Each row below holds a small network's activations on one record, seen along a few directions.
Each row is followed by the record's values for the fields H, K, M, E.
The largest differences between rows may come from other fields.
In the rows, 500 means zero.
Strong random noise was added to every row along 20 fixed directions; ignore it. To show where, here is one row again and again, with new noise each time:
[489 265 551 515 544 502 447 466 613 621 622 455 409 597 609 461 559 731
 372 595 739 520 550 603 620 453 434 445 459 328 626 389]
[505 737 549 468 373 294 298 588 347 566 515 395 392 429 470 591 402 422
 564 406 753 409 608 380 628 506 637 451 347 512 520 494]
[456 274 519 548 730 587 680 589 504 526 446 414 541 513 557 430 397 560
 577 295 343 287 400 343 532 403 774 473 471 440 518 531]
[440 545 314 413 510 455 388 656 663 543 292 558 401 318 494 563 379 498
 469 537 311 550 422 602 557 411 524 343 324 475 516 267]
[552 400 451 527 549 528 701 484 504 498 465 587 358 434 330 410 540 593
 398 490 543 396 559 341 422 486 405 516 394 435 463 478]
[594 436 535 638 492 590 550 311 451 438 370 594 419 576 397 699 584 477
 494 433 217 593 413 626 687 276 368 401 269 389 583 488]
[592 592 338 505 356 253 469 577 416 383 417 428 370 342 465 500 350 370
 390 484 767 441 599 469 692 301 558 426 365 476 469 324]
[332 623 685 436 380 353 173 473 600 670 566 520 646 433 420 238 309 556
 665 374 346 267 478 648 500 422 636 444 306 509 582 524]
[424 674 714 505 364 494 392 463 319 410 697 605 485 384 530 553 421 361
 604 509 656 456 445 616 610 317 572 436 462 542 501 734]
[618 481 722 472 576 486 622 569 449 639 401 341 588 634 679 600 196 412
 841 530 392 324 489 639 617 443 541 383 333 647 492 522]
[342 260 448 485 364 639 414 568 636 496 559 692 741 481 363 301 387 847
 519 877 350 462 410 588 429 431 337 584 312 478 645 617]
[443 462 497 465 404 445 373 754 471 377 436 528 406 520 571 396 460 476
 288 638 829 519 683 642 318 685 659 564 586 551 399 450]
[385 360 250 569 477 456 265 591 713 461 398 367 558 416 555 628 372 475
 541 585 210 601 408 570 570 457 513 517 456 432 484 346]
[447 448 458 472 467 594 417 503 706 732 659 531 484 450 425 420 597 527
 386 581 548 394 370 629 387 651 350 605 556 538 421 717]
[532 298 457 451 527 383 620 351 595 624 609 257 621 618 372 388 287 667
 700 451 429 438 564 293 548 458 385 463 427 459 700 418]
[447 320 365 491 519 476 540 706 581 437 364 402 462 520 484 289 474 463
 425 563 558 370 508 675 474 396 616 617 416 469 548 344]
[446 324 663 638 531 655 399 521 407 199 667 386 590 485 651 623 352 491
 634 548 376 635 557 430 425 505 536 394 592 439 481 652]
[274 407 588 422 441 483 520 514 485 344 695 429 407 358 428 520 295 519
 774 528 504 557 722 278 481 369 492 383 475 396 676 403]
[382 440 574 651 703 464 446 405 398 273 517 630 501 464 435 415 420 653
 514 508 365 598 473 418 232 597 672 564 525 415 359 486]
[518 307 388 572 594 369 599 412 523 380 435 579 419 486 370 476 289 644
 328 559 506 587 597 451 335 628 585 467 541 437 339 349]
[665 645 589 398 673 451 591 409 466 619 494 344 475 559 787 566 372 478
 582 436 767 574 381 576 616 489 439 300 616 664 512 480]
[465 546 505 511 508 522 293 392 467 415 685 495 656 445 486 307 557 697
 392 392 527 548 332 371 419 506 594 501 587 445 608 654]

[463 313 459 686 385 679 351 356 688 408 530 227 453 369 471 572 611 593
 483 513 310 339 619 425 550 483 370 613 463 300 499 416] : H=h2, K=k2, M=m1, E=e3
[406 531 490 259 524 341 673 537 634 710 498 712 224 460 514 653 461 499
 498 474 508 547 529 570 587 422 692 376 457 434 547 171] : H=h2, K=k1, M=m3, E=e1
[339 538 485 558 624 480 514 439 494 627 410 452 511 645 491 550 440 571
 653 405 768 549 530 398 612 530 293 493 500 681 512 588] : H=h1, K=k1, M=m4, E=e3
[400 404 515 481 647 446 644 603 431 358 587 589 524 604 678 395 489 435
 494 445 760 663 522 498 562 318 510 388 634 536 518 491] : H=h1, K=k2, M=m4, E=e1
[535 513 591 478 724 621 402 708 597 549 628 593 707 514 547 117 669 596
 452 310 324 473 301 538 408 392 373 266 325 464 615 604] : H=h1, K=k1, M=m4, E=e3
[571 576 541 599 638 628 541 500 356 292 398 375 527 353 503 581 303 380
 719 585 307 481 356 624 524 348 448 408 338 551 451 574] : H=h2, K=k1, M=m3, E=e2
[315 131 602 676 599 535 645 352 422 241 515 581 633 752 693 545 489 595
 620 487 422 698 559 443 585 327 661 605 722 383 597 436] : H=h2, K=k3, M=m4, E=e2
[425 389 613 459 471 272 498 508 572 593 675 530 424 615 347 376 392 430
 571 625 494 461 639 740 306 618 603 623 457 430 457 386] : H=h2, K=k3, M=m4, E=e2
[408 535 535 435 446 408 413 532 545 687 406 537 465 592 485 718 435 356
 580 319 265 513 532 567 610 560 748 418 495 497 520 442] : H=h2, K=k2, M=m3, E=e2
[661 456 631 676 655 501 590 358 405 598 527 553 519 734 491 655 623 547
 499 470 362 500 352 558 493 613 575 625 439 467 380 612] : H=h1, K=k2, M=m4, E=e1
[691 606 459 479 656 446 631 324 540 644 574 455 503 311 554 367 519 617
 444 366 533 337 310 378 664 302 423 357 431 425 512 431] : H=h2, K=k3, M=m4, E=e3
[426 509 421 496 440 583 268 571 519 333 651 339 547 206 611 595 373 636
 561 632 501 585 531 274 568 430 428 334 480 389 579 481] : H=h2, K=k3, M=m4, E=e3
[768 617 414 544 424 395 424 717 325 475 376 475 658 734 706 735 581 170
 424 381 470 704 427 583 795 393 437 313 425 603 490 593] : H=h2, K=k1, M=m3, E=e3
[393 555 538 330 517 673 512 452 536 412 488 437 447 431 575 479 440 618
 467 455 598 549 468 522 374 583 655 449 698 595 590 491] : H=h2, K=k1, M=m3, E=e1
[462 547 548 463 320 801 467 636 482 345 569 245 351 342 450 560 627 448
 450 503 685 368 630 429 419 610 564 568 598 512 637 588] : H=h1, K=k2, M=m4, E=e3
[348 484 425 423 462 642 439 407 567 469 534 337 683 512 632 553 425 567
 521 394 564 544 375 450 584 528 643 505 837 636 631 624] : H=h2, K=k1, M=m3, E=e3
[524 245 434 688 266 540 636 592 382 362 333 718 483 670 310 696 556 457
 428 691 433 553 759 411 597 453 306 608 304 437 453 568] : H=h2, K=k3, M=m4, E=e2
[709 420 651 619 367 407 419 289 748 647 655 638 533 411 735 400 612 554
 334 596 431 342 539 651 569 427 249 501 515 368 263 387] : H=h2, K=k1, M=m3, E=e3
[399 453 423 578 840 421 532 378 417 454 378 284 205 583 346 723 478 615
 632 494 507 748 533 478 455 613 633 533 435 328 613 176] : H=h1, K=k2, M=m4, E=e1
[511 459 452 654 443 188 479 238 498 453 473 449 615 535 352 481 164 500
 657 467 473 532 638 420 592 429 355 466 425 540 402 389] : H=h1, K=k1, M=m4, E=e2
[428 631 373 438 718 397 688 523 401 405 258 539 409 455 542 632 302 350
 683 510 481 664 373 563 527 392 619 457 527 642 462 330] : H=h1, K=k1, M=m4, E=e2
[175 250 381 406 543 611 574 677 769 643 615 565 504 454 718 585 524 447
 605 458 505 579 524 296 557 469 431 490 789 518 517 557] : H=h2, K=k3, M=m4, E=e2
[539 434 552 423 419 587 522 636 573 466 393 650 570 440 704 429 493 583
 384 471 431 457 588 376 469 506 568 390 585 506 483 440] : H=h2, K=k1, M=m3, E=e2
[481 538 540 280 405 578 527 685 617 666 673 728 445 374 451 516 528 561
 419 523 467 540 543 352 381 634 474 309 513 497 560 560] : H=h1, K=k1, M=m4, E=e2
[463 412 382 280 598 469 582 723 535 800 472 596 682 608 690 604 307 733
 519 646 556 509 297 430 653 557 757 427 519 589 599 522] : H=h2, K=k1, M=m3, E=e2
[110 379 616 580 535 561 345 458 767 834 650 651 469 457 480 419 602 430
 609 384 447 291 447 668 568 443 432 610 537 464 405 694] : H=h1, K=k1, M=m4, E=e2
[487 714 464 568 541 479 224 476 604 569 424 428 434 384 608 484 720 451
 471 402 402 429 339 597 502 504 530 642 445 457 403 422] : H=h2, K=k3, M=m4, E=e1
[524 398 525 579 640 361 644 500 554 615 604 562 465 601 484 436 664 332
 617 437 297 438 473 497 482 412 464 654 428 381 412 420] : H=h1, K=k1, M=m4, E=e2
[394 470 604 443 533 696 444 582 607 649 692 518 464 362 617 409 512 439
 483 437 606 343 441 508 405 533 429 452 646 531 384 799] : H=h1, K=k3, M=m3, E=e2
[626 633 614 543 440 423 299 429 302 433 749 408 361 464 251 720 403 452
 448 489 535 641 545 517 431 672 568 321 359 386 503 640] : H=h2, K=k1, M=m3, E=e2
[483 558 593 722 544 319 470 368 308 432 385 662 643 669 473 431 484 701
 681 693 619 525 584 405 563 425 245 668 261 537 415 466] : H=h2, K=k1, M=m3, E=e3
[583 473 511 472 613 466 529 466 550 548 637 487 457 448 437 486 352 550
 357 447 576 564 489 482 302 754 569 358 653 528 370 566] : H=h1, K=k1, M=m4, E=e1
[459 482 389 451 567 455 724 609 480 534 441 520 468 474 445 468 421 370
 610 566 552 429 509 430 470 465 445 577 490 599 416 524] : H=h2, K=k3, M=m4, E=e2

Which values does each new row have?
[318 541 526 531 374 489 446 361 452 282 462 554 543 370 583 497 474 570
 666 388 484 573 661 115 566 333 446 507 609 480 591 422] : H=h2, K=k1, M=m3, E=e2
[426 275 636 649 518 406 681 410 500 407 460 662 336 583 451 457 540 445
 538 447 436 431 816 383 361 503 460 627 499 393 297 363] : H=h2, K=k1, M=m3, E=e2
[700 496 615 524 393 497 577 275 369 419 667 467 608 586 359 531 352 493
 470 607 452 502 395 688 423 571 583 538 538 546 500 704] : H=h2, K=k3, M=m4, E=e2
[418 356 308 621 279 511 437 451 568 316 568 459 497 476 472 555 680 423
 409 674 558 613 572 525 582 389 321 733 607 401 539 448] : H=h2, K=k3, M=m4, E=e3
[451 434 560 779 383 577 447 435 249 312 343 537 459 633 354 770 518 423
 538 607 500 513 547 615 621 465 566 709 359 486 453 670] : H=h1, K=k1, M=m4, E=e2
[487 496 324 372 510 446 529 443 598 747 538 485 501 513 204 440 492 681
 402 446 482 481 420 374 461 653 556 509 478 466 660 498] : H=h1, K=k2, M=m4, E=e2
[633 434 403 396 299 824 470 589 664 487 410 315 457 463 507 673 474 512
 255 656 538 511 530 727 461 718 376 389 601 621 543 583] : H=h2, K=k1, M=m3, E=e3
[506 566 573 462 330 641 557 364 535 490 384 571 569 579 499 407 589 292
 409 353 402 394 404 762 427 504 568 634 706 695 465 719] : H=h2, K=k3, M=m4, E=e2
[638 478 430 513 535 487 563 354 429 328 491 498 562 564 510 632 523 619
 525 604 222 727 351 445 453 483 605 565 502 404 606 353] : H=h2, K=k3, M=m4, E=e2
[661 462 485 600 608 331 652 610 165 271 510 628 738 672 405 407 391 510
 585 596 412 608 442 357 477 381 584 516 298 492 510 570] : H=h1, K=k1, M=m4, E=e2
[548 503 740 415 470 499 528 661 556 492 590 618 553 494 874 441 502 433
 555 502 567 537 724 426 437 535 405 312 659 558 412 419] : H=h1, K=k1, M=m4, E=e3
[660 576 512 496 524 646 587 464 403 585 484 203 495 637 406 751 565 442
 681 488 384 464 396 458 551 605 474 582 407 560 626 637] : H=h1, K=k2, M=m4, E=e1
[493 432 568 443 533 552 582 696 467 416 398 568 525 641 443 172 592 614
 505 614 601 515 673 495 264 555 334 544 378 532 621 433] : H=h2, K=k3, M=m4, E=e2
[252 433 436 555 501 667 390 491 490 380 595 319 381 530 246 626 651 306
 670 385 334 679 474 565 557 348 376 504 411 376 773 602] : H=h2, K=k3, M=m4, E=e2
[628 513 488 529 609 568 674 365 474 421 132 494 521 589 605 649 424 566
 566 452 237 579 434 466 468 565 614 528 563 600 491 317] : H=h1, K=k1, M=m4, E=e2
[517 475 525 488 399 521 522 477 575 571 539 296 470 562 589 431 633 254
 544 345 620 379 542 593 660 340 368 551 575 523 579 537] : H=h2, K=k1, M=m3, E=e2
